Each row below holds a small network's activations on one input, seen along a few directions.
In each table, some parts of the input vary, and every possible input appears once, in random order.
A made-up example of a description, with smaller parts first: one of 3 separate values, together with either a single point or one of 11 places around a ring or (one of 6 places along a line, together with one of 8 places around a ring).
Shared parts are said once, and a part with two or three values counts as separate values.
(in the rows, 128 means zero)

Other details of the inputs vary at random and push rows far along two fixed directions, the same in every table; ignore that.
These rows show it; all are for the same input, with only those details redrawn:
[132  87 100 146 156  83 146  86 138 100 132 107 149 139]
[175 138 135 137  75  67 149 194 110 149 106  75 129 106]
[171 103 157 192 157 132 154 129 100 182 141 195  56 176]
[171 103 157 192 157 132 154 129 100 183 141 195  56 176]

Table:
r1: [ 89 106 128  91 137 143 107  70 158 128 150 114 160 116]
r2: [ 81 126 104 107 161 160  92 108 137  92 127 135 172 118]
r3: [144 146 150 117  51 120 120 170  97 170  96  72 139  88]
r4: [158 138 128 114  74 129 104 193  84 157  83  77 138  77]
r5: [ 66 133 126 109 138 151 109  86 148 104 139 129 174 127]
r6: [161 120 118 141  78 104 122 208  75 142  69  74 134  90]
r7: [101  84 113 116 139 118 120  71 143 128 133 103 151 127]
r8: [154 142 179 139 151 181 126 112 123 197 175 207  67 152]
r9: [ 65 116 111 103 139 124 126 116 157  82 134 138 158 161]
r10: [132  87 100 146 156  83 146  86 138 100 132 107 149 139]
r11: [134 167 168 145 162 180 137 140 147 165 165 217  51 162]
r12: [124 164 140  91  93 132 101 224 125 151 114 111 139  96]
r13: [118  58  83 140 168 103 121 109 121 101 106 108 145 130]
r14: [132  97 101 156 149 100 144  76 120  93 122 107 157 134]
r15: [ 79 109  89 101 161 133 110 138 146  70 123 144 157 151]
r16: [ 89 116 129 101 130 161 102  59 141 121 140 114 168 110]
r17: [ 96 163 113 110 153 148 125  88 167  76 145 130 150 119]
r18: [ 78 119  89 112 153 149 105 127 129  62 113 145 163 144]
r19: [110 172 162  93  70 123 117 201 136 163 126 105 141 106]
r20: [128 116 109 128 144 125 129  60 129 108 137 109 161 119]
r21: [131 113 100 116 153 115 136  71 163 102 137 107 128 116]
r22: [131 160 176 148 160 172 132 139 130 180 174 221  74 169]
r23: [104  76 106 154 137 111 133  76 116 106 109 101 156 135]
r24: [130 123 101 126 146 133 134  60 146  94 127 106 137 111]
r25: [167 121 164 164 153 157 139 113 109 198 156 198  59 163]
r26: [146 159 144  91  74 156  89 189 101 158 102  91 144  69]
r27: [ 94 145  99 105 153 122 140 118 175  55 140 138 136 153]
r28: [132 197 143 110  68 114 136 209 113 109 114 116 143 124]
r29: [135 204 134 107  69 123 140 211 129  94 104 110 122 116]
r30: [155  92 149 159 166 177 113 137  92 198 128 199  56 154]
r31: [129 153 163 151 153 160 144 158 121 148 158 229  68 197]
r32: [157 187 159  96  63 135 118 166 116 157 130  90 147  77]
r33: [144  81 162 189 146 143 144 130  96 195 127 189  55 177]
r34: [147 148 144  81  83 139  94 198 118 167 113  94 134  77]
r35: [160 184 150  83  72 126 127 176 150 151 131  88 115  75]
r36: [157 159 172 147 145 207 128 102 123 176 155 204  52 138]
r37: [ 64 126 112 113 131 140 121 105 139  74 123 139 165 154]
r38: [134 204 157 106  74 126 124 191 122 140 130 106 150  96]
r39: [134  95  93 144 158  90 151  86 154  87 122 105 125 131]
r40: [176 156 128 143  68  90 153 186 108 127  85  68 116  90]
Describe the family of inputs behind these rows.
> one of 2 separate values, together with one of 4 places along a line, together with one of 5 places along a line
Changing only the place on the line of 4 turns r25 into r7. The same change can be made to r31. Which row results?
> r9
Change only the place on the line of 4 in r11. List by row number the other rows that result.
> r12, r19, r22
Start at r13 and move only the place on the line of 5, one step at a time. The first step leads to r30. Which rows follow, in order?
> r34, r12, r15
Change only the place on the line of 5 in r40. List by row number the other rows that result.
> r17, r24, r29, r36
